These are the activations of a small neural network, seen along a few directions. Each row is one input.
In each table, some parts of the input vary, and every possible input appears once, in random order.
A made-up example of a description, with smaller parts first: ring(8) and (point or line(11) or (values(2) and line(6))).
Shared parts are said once, and a part with two or three values counts as separate values.
(in the rows, 100 means zero)

Other details of the inputs vary at random and push rows far along two fixed directions, the same in every table; ignore that.

Table:
x1: 87, 73, 89, 120, 166, 118, 89, 138, 109, 104, 100, 63, 101, 126
x2: 126, 46, 84, 100, 157, 128, 73, 154, 104, 109, 126, 56, 129, 151
x3: 98, 124, 88, 118, 94, 75, 167, 73, 120, 94, 85, 108, 100, 90
x4: 92, 123, 90, 114, 102, 72, 167, 69, 117, 106, 81, 117, 98, 93
x5: 136, 115, 74, 113, 79, 42, 176, 45, 107, 83, 81, 126, 117, 103
x6: 144, 114, 74, 113, 82, 49, 177, 42, 114, 89, 86, 122, 122, 95
x7: 80, 63, 96, 108, 175, 121, 76, 164, 107, 110, 117, 61, 93, 141
x8: 95, 69, 83, 129, 157, 129, 62, 165, 100, 117, 104, 57, 100, 134
x9: 104, 140, 73, 127, 87, 56, 180, 62, 122, 94, 83, 121, 100, 73
x10: 101, 136, 68, 127, 94, 65, 175, 47, 117, 97, 71, 118, 102, 71
x11: 125, 49, 72, 101, 154, 118, 66, 158, 100, 107, 130, 63, 120, 148
x12: 83, 66, 83, 113, 160, 125, 76, 174, 109, 107, 120, 60, 96, 139
x13: 145, 117, 73, 111, 83, 55, 178, 41, 116, 92, 89, 118, 126, 90
x14: 113, 138, 85, 137, 97, 59, 170, 48, 119, 93, 70, 115, 106, 68
x15: 102, 77, 89, 133, 149, 122, 86, 143, 106, 116, 91, 58, 102, 136
x16: 124, 51, 71, 101, 159, 122, 67, 157, 102, 111, 132, 61, 127, 146
x17: 69, 117, 158, 40, 19, 134, 39, 68, 70, 103, 93, 141, 84, 59
x18: 71, 107, 161, 40, 19, 149, 18, 89, 69, 93, 103, 124, 85, 63
x19: 66, 110, 148, 37, 26, 142, 13, 90, 63, 102, 106, 132, 78, 60
x20: 142, 118, 62, 113, 83, 44, 170, 45, 112, 90, 92, 126, 118, 89
x21: 113, 141, 85, 133, 82, 58, 179, 53, 118, 103, 75, 113, 97, 87
x22: 94, 126, 75, 121, 107, 75, 153, 64, 113, 108, 75, 117, 102, 82
x23: 126, 47, 85, 101, 164, 115, 66, 151, 102, 101, 130, 59, 122, 147
x24: 89, 65, 82, 124, 161, 132, 67, 169, 106, 109, 106, 58, 104, 132
x25: 97, 84, 80, 127, 145, 108, 88, 152, 106, 116, 109, 67, 92, 135
x26: 108, 141, 75, 133, 85, 54, 178, 63, 119, 98, 83, 120, 99, 75
x27: 135, 119, 62, 115, 82, 37, 171, 49, 105, 84, 88, 129, 115, 98
x28: 97, 77, 79, 132, 152, 117, 85, 152, 107, 110, 99, 66, 104, 124
x29: 62, 110, 151, 32, 27, 133, 20, 100, 66, 105, 118, 138, 73, 68
x30: 65, 105, 162, 31, 24, 140, 27, 97, 68, 100, 113, 130, 74, 73
x31: 69, 121, 144, 39, 14, 123, 43, 83, 71, 94, 115, 138, 74, 57
x32: 101, 115, 151, 36, 21, 124, 35, 66, 66, 83, 123, 143, 90, 70
x33: 94, 76, 91, 127, 161, 117, 87, 143, 111, 101, 99, 63, 106, 121
x34: 97, 100, 154, 32, 19, 144, 21, 88, 63, 89, 124, 134, 91, 86
x35: 79, 65, 83, 109, 164, 123, 77, 169, 105, 115, 117, 65, 92, 141
x36: 99, 134, 84, 120, 87, 62, 189, 52, 122, 95, 79, 117, 98, 82
x37: 132, 106, 80, 109, 98, 46, 149, 59, 103, 81, 93, 118, 114, 105
x38: 82, 75, 94, 113, 169, 107, 95, 145, 111, 112, 110, 73, 95, 133
x39: 100, 133, 81, 124, 95, 69, 181, 43, 118, 101, 63, 118, 104, 78
x40: 125, 43, 86, 102, 164, 109, 64, 153, 100, 99, 126, 62, 117, 152
x41: 77, 115, 151, 48, 17, 131, 16, 105, 65, 102, 119, 128, 73, 67
x42: 86, 63, 94, 118, 171, 130, 68, 157, 108, 103, 106, 55, 103, 132
x43: 124, 52, 81, 108, 145, 103, 92, 139, 101, 100, 113, 71, 118, 154
x44: 111, 139, 86, 133, 82, 59, 182, 57, 119, 101, 76, 115, 99, 84
x45: 96, 105, 142, 33, 20, 139, 15, 91, 61, 90, 130, 138, 88, 80
x46: 72, 116, 156, 42, 13, 137, 39, 70, 70, 94, 97, 133, 82, 56
x47: 98, 81, 92, 128, 157, 106, 87, 148, 108, 111, 109, 61, 94, 136
x48: 66, 108, 163, 33, 30, 133, 21, 94, 69, 91, 121, 127, 73, 65
x49: 100, 75, 91, 133, 149, 122, 89, 146, 106, 114, 93, 60, 104, 132
x50: 96, 72, 82, 128, 156, 129, 59, 162, 99, 119, 103, 55, 98, 137
x51: 116, 142, 83, 139, 96, 58, 165, 42, 115, 99, 68, 111, 102, 74
x52: 105, 136, 86, 126, 84, 62, 186, 58, 124, 93, 78, 117, 103, 79
x53: 109, 140, 89, 131, 92, 51, 177, 55, 121, 92, 83, 118, 100, 73
x54: 109, 99, 149, 32, 16, 105, 30, 65, 62, 81, 121, 141, 96, 73
x55: 100, 126, 73, 125, 100, 78, 153, 68, 116, 97, 78, 109, 104, 78
x56: 119, 45, 73, 105, 155, 110, 65, 160, 95, 103, 126, 67, 114, 157
x57: 75, 107, 163, 43, 16, 148, 16, 94, 68, 94, 102, 125, 86, 61
x58: 93, 68, 98, 124, 165, 119, 70, 169, 105, 111, 116, 55, 95, 141
x59: 84, 64, 97, 112, 168, 123, 75, 167, 110, 102, 120, 57, 97, 138
x60: 72, 110, 165, 39, 27, 133, 19, 101, 71, 88, 120, 127, 79, 62
x61: 94, 63, 96, 126, 155, 134, 71, 165, 105, 111, 100, 55, 105, 137
x62: 115, 106, 149, 25, 17, 119, 30, 61, 68, 89, 128, 137, 109, 60
x63: 100, 135, 82, 124, 106, 61, 174, 40, 118, 97, 69, 118, 102, 72
x64: 105, 125, 91, 127, 90, 71, 164, 77, 118, 98, 83, 108, 100, 89
x65: 99, 136, 84, 124, 108, 60, 173, 39, 118, 101, 68, 123, 104, 73
x66: 115, 139, 84, 139, 97, 58, 168, 46, 116, 97, 69, 113, 104, 71
Description of these inputs: values(3) and (point or line(5) or (values(2) and line(8))).
Question: Changing only the values(3) part turns x39 into x19. The same change can be made to x64. Which row results?
Answer: x26
Question: Changing only the values(3) part turns x66 into x49. The same change can be made to x54. Which row results?
Answer: x43
Question: Which other rows does x26 become when the line(8) part takes its other values? List them by row number.
Answer: x9, x12, x25, x29, x31, x35, x41
Question: Which other rows does x30 become when the values(3) part takes its other values? List them by row number.
Answer: x7, x35

Table:
x67: 108, 84, 81, 134, 138, 97, 83, 170, 100, 109, 127, 66, 93, 136
x68: 115, 87, 126, 98, 62, 140, 35, 131, 83, 108, 104, 86, 97, 113
x69: 112, 104, 118, 57, 55, 94, 109, 54, 93, 74, 112, 130, 109, 77
x70: 91, 131, 132, 99, 69, 107, 87, 55, 94, 99, 76, 118, 97, 43
x71: 102, 121, 106, 59, 53, 69, 102, 74, 92, 89, 121, 144, 87, 81
x72: 72, 128, 88, 131, 111, 99, 164, 103, 129, 114, 82, 95, 87, 96
x73: 136, 99, 84, 119, 112, 92, 141, 69, 114, 104, 82, 88, 134, 110
x74: 101, 116, 100, 137, 124, 105, 147, 77, 119, 110, 62, 87, 107, 91
x75: 87, 105, 107, 110, 131, 81, 161, 76, 122, 98, 86, 100, 98, 113
x76: 94, 79, 124, 57, 86, 105, 48, 140, 86, 97, 144, 109, 88, 109
x77: 99, 63, 110, 46, 97, 130, 45, 108, 79, 95, 131, 106, 105, 110
x78: 122, 96, 67, 99, 132, 74, 143, 70, 113, 85, 110, 111, 120, 106
x79: 99, 76, 74, 130, 130, 104, 90, 171, 96, 111, 112, 73, 95, 152
x80: 99, 113, 105, 55, 48, 72, 108, 73, 88, 97, 118, 142, 85, 82
x81: 116, 80, 114, 70, 97, 132, 21, 105, 79, 99, 110, 93, 121, 99
x82: 66, 86, 135, 59, 116, 121, 39, 111, 86, 93, 117, 103, 82, 103
x83: 126, 59, 88, 115, 152, 120, 78, 133, 105, 98, 101, 52, 132, 133
x84: 80, 90, 142, 89, 98, 149, 37, 119, 87, 100, 87, 81, 93, 83
x85: 115, 85, 70, 98, 120, 81, 153, 73, 111, 88, 99, 112, 123, 116
x86: 114, 103, 86, 102, 105, 66, 165, 101, 118, 101, 110, 110, 100, 124
x87: 136, 116, 64, 149, 105, 75, 121, 87, 110, 100, 83, 94, 108, 99
x88: 88, 106, 100, 115, 142, 68, 147, 75, 119, 92, 95, 102, 99, 96
x89: 124, 56, 72, 111, 159, 119, 73, 126, 98, 114, 101, 60, 130, 134
x90: 115, 53, 84, 98, 166, 110, 89, 136, 107, 93, 132, 75, 120, 134
x91: 68, 124, 68, 129, 120, 90, 153, 96, 122, 116, 83, 97, 85, 86
x92: 70, 61, 98, 104, 175, 111, 96, 137, 108, 102, 100, 74, 98, 147
x93: 88, 127, 120, 91, 67, 112, 89, 51, 88, 107, 69, 120, 93, 50
x94: 74, 87, 132, 87, 98, 151, 36, 117, 81, 108, 80, 93, 95, 91
x95: 123, 123, 101, 101, 34, 94, 81, 64, 83, 104, 86, 121, 96, 69
x96: 126, 113, 116, 83, 56, 94, 82, 47, 89, 92, 96, 120, 126, 61
x97: 72, 129, 81, 137, 122, 86, 151, 101, 127, 108, 90, 96, 88, 79
x98: 84, 101, 89, 107, 140, 71, 149, 71, 114, 101, 87, 104, 96, 103
x99: 106, 82, 88, 129, 126, 110, 97, 171, 103, 115, 118, 65, 93, 154
x100: 119, 107, 109, 76, 49, 102, 89, 47, 83, 94, 81, 125, 125, 75
x101: 60, 141, 124, 89, 48, 106, 113, 83, 104, 97, 88, 120, 76, 54
x102: 90, 135, 122, 95, 72, 109, 84, 52, 92, 98, 72, 123, 95, 48
x103: 110, 82, 113, 97, 65, 133, 28, 130, 76, 105, 98, 93, 97, 110
x104: 77, 64, 110, 106, 173, 109, 97, 139, 112, 94, 107, 63, 95, 138
x105: 61, 148, 110, 87, 59, 103, 101, 76, 101, 103, 93, 129, 74, 52
x106: 117, 121, 79, 136, 93, 64, 149, 111, 108, 96, 101, 93, 94, 110
x107: 107, 97, 73, 102, 108, 59, 158, 101, 112, 96, 104, 117, 102, 121
x108: 43, 98, 121, 80, 84, 145, 54, 142, 90, 112, 101, 100, 76, 95
x109: 126, 126, 112, 110, 36, 90, 79, 69, 89, 95, 93, 119, 100, 63
x110: 117, 128, 65, 135, 105, 61, 137, 105, 104, 102, 104, 103, 93, 108
x111: 136, 110, 76, 149, 95, 78, 133, 92, 113, 93, 80, 83, 108, 101
x112: 92, 76, 127, 54, 79, 109, 56, 142, 86, 90, 136, 103, 86, 116
x113: 103, 67, 128, 48, 89, 139, 57, 114, 87, 93, 130, 102, 107, 120
x114: 114, 118, 62, 132, 99, 64, 144, 104, 102, 110, 101, 100, 91, 110
Question: What do these inputs look like to the network?
Answer: ring(6) and (values(3) or ring(5))
Question: Changing only the ring(6) part turns x98 into x88. The same change can be made to x89. Which row results?
Answer: x96
Question: Changing only the ring(6) part turns x86 into x107. The same change can be made to x74. Which row results?
Answer: x94
Question: Which other rows does x112 become when the ring(5) part takes its other values? List them by row number.
Answer: x69, x83, x106, x111
Question: Which other rows agree with x71 in the ring(6) part? List them by row number.
Answer: x78, x81, x82, x87, x102, x105, x110
Question: A walk changes only the ring(6) part. It starts at x91 and steps to x108. List the rest of the walk in order.
Answer: x72, x101, x97, x105

Table:
x115: 80, 143, 111, 74, 54, 78, 148, 34, 104, 92, 93, 145, 89, 57
x116: 69, 73, 111, 83, 129, 146, 32, 144, 86, 108, 109, 78, 94, 108
x117: 88, 106, 73, 122, 139, 69, 194, 85, 129, 93, 88, 101, 103, 113
x118: 120, 69, 73, 95, 151, 90, 125, 108, 113, 99, 117, 86, 122, 138
x119: 99, 98, 69, 138, 138, 93, 108, 135, 109, 110, 97, 74, 95, 114
x120: 84, 119, 133, 83, 58, 131, 83, 71, 91, 103, 81, 112, 98, 66
x121: 101, 105, 141, 63, 59, 84, 91, 76, 89, 76, 116, 125, 94, 85
x122: 100, 119, 57, 149, 138, 68, 166, 86, 127, 104, 79, 92, 104, 87
x123: 109, 66, 137, 96, 121, 143, 22, 142, 87, 100, 111, 63, 107, 118
x124: 123, 97, 112, 59, 33, 86, 93, 87, 83, 85, 123, 133, 102, 103
x125: 104, 112, 135, 64, 65, 87, 81, 71, 89, 84, 120, 124, 92, 78
x126: 84, 124, 119, 80, 55, 96, 79, 84, 85, 103, 103, 130, 82, 75
x127: 97, 108, 98, 120, 93, 113, 83, 120, 98, 106, 91, 87, 93, 98
x128: 81, 120, 125, 72, 40, 94, 99, 98, 90, 92, 111, 127, 78, 85
x129: 149, 101, 40, 142, 118, 53, 158, 80, 112, 98, 93, 97, 123, 114
x130: 135, 95, 50, 127, 140, 62, 161, 63, 118, 97, 84, 97, 132, 107
x131: 87, 130, 113, 81, 50, 97, 79, 91, 86, 101, 108, 127, 81, 69
x132: 123, 70, 67, 102, 155, 91, 113, 107, 108, 101, 111, 87, 126, 130
x133: 129, 126, 101, 82, 44, 81, 126, 16, 95, 86, 76, 138, 124, 60
x134: 146, 75, 72, 133, 122, 105, 106, 125, 104, 107, 100, 69, 126, 136
x135: 107, 114, 129, 71, 68, 87, 70, 69, 84, 85, 113, 126, 96, 69
x136: 101, 44, 116, 52, 117, 129, 53, 141, 88, 93, 133, 88, 111, 144
x137: 83, 75, 119, 103, 110, 146, 25, 155, 85, 112, 101, 72, 91, 122
x138: 87, 106, 99, 98, 98, 99, 98, 126, 102, 105, 117, 97, 83, 108
x139: 127, 105, 101, 67, 42, 90, 71, 80, 77, 93, 122, 133, 104, 87
x140: 89, 81, 122, 105, 102, 152, 31, 164, 89, 116, 106, 63, 91, 118
x141: 92, 111, 71, 131, 131, 64, 191, 97, 133, 95, 92, 99, 99, 107
x142: 115, 51, 119, 77, 117, 155, 28, 135, 85, 107, 111, 70, 123, 128
x143: 96, 89, 94, 138, 147, 118, 116, 118, 114, 115, 75, 67, 104, 119
x144: 90, 144, 107, 94, 52, 75, 129, 31, 96, 98, 70, 140, 88, 48
x145: 74, 117, 129, 64, 63, 102, 93, 76, 92, 100, 103, 129, 78, 79
x146: 68, 76, 116, 77, 121, 137, 47, 158, 96, 107, 131, 83, 84, 115
x147: 143, 74, 63, 131, 126, 98, 101, 123, 102, 101, 101, 75, 124, 135
x148: 128, 109, 68, 146, 145, 51, 155, 71, 120, 90, 85, 89, 115, 97
x149: 112, 112, 135, 86, 61, 102, 63, 66, 85, 83, 94, 114, 102, 68
x150: 89, 86, 87, 121, 137, 86, 136, 136, 115, 103, 103, 84, 92, 140
x151: 81, 122, 126, 73, 51, 95, 90, 86, 89, 102, 108, 128, 78, 84
x152: 84, 123, 122, 89, 53, 119, 75, 81, 93, 98, 87, 116, 92, 59
x153: 90, 89, 81, 131, 153, 117, 114, 115, 114, 105, 80, 73, 109, 113
x154: 98, 116, 65, 137, 146, 64, 172, 79, 124, 106, 80, 102, 100, 101
x155: 71, 78, 110, 84, 125, 137, 36, 158, 92, 109, 125, 84, 88, 107
x156: 84, 145, 104, 81, 57, 78, 138, 33, 100, 94, 86, 147, 93, 48
x157: 97, 94, 88, 141, 142, 118, 116, 128, 120, 114, 85, 65, 107, 110
x158: 84, 118, 128, 86, 59, 119, 75, 71, 87, 100, 78, 118, 89, 69
x159: 65, 63, 128, 71, 120, 133, 57, 154, 92, 102, 118, 86, 81, 133
x160: 96, 93, 75, 138, 142, 93, 107, 127, 107, 112, 90, 76, 97, 120
x161: 144, 101, 48, 126, 118, 50, 175, 85, 119, 97, 111, 103, 118, 126
x162: 97, 104, 113, 120, 94, 119, 89, 113, 98, 114, 83, 84, 97, 104
Question: What do these inputs look like to the network?
Answer: line(6) and (values(3) or ring(5))
Question: Changing only the line(6) part turns x119 into x131. The same change can be made to x144. Which row results?
Answer: x154
Question: Changing only the line(6) part turns x142 into x132. The same change can be made to x157. Which row results?
Answer: x155
Question: Which other rows agree with x138 in the line(6) part? List them by row number.
Answer: x115, x118, x125, x145, x146, x151, x161
Question: Which other rows does x116 become when the line(6) part takes its other values? List them by row number.
Answer: x115, x117, x120, x153, x156
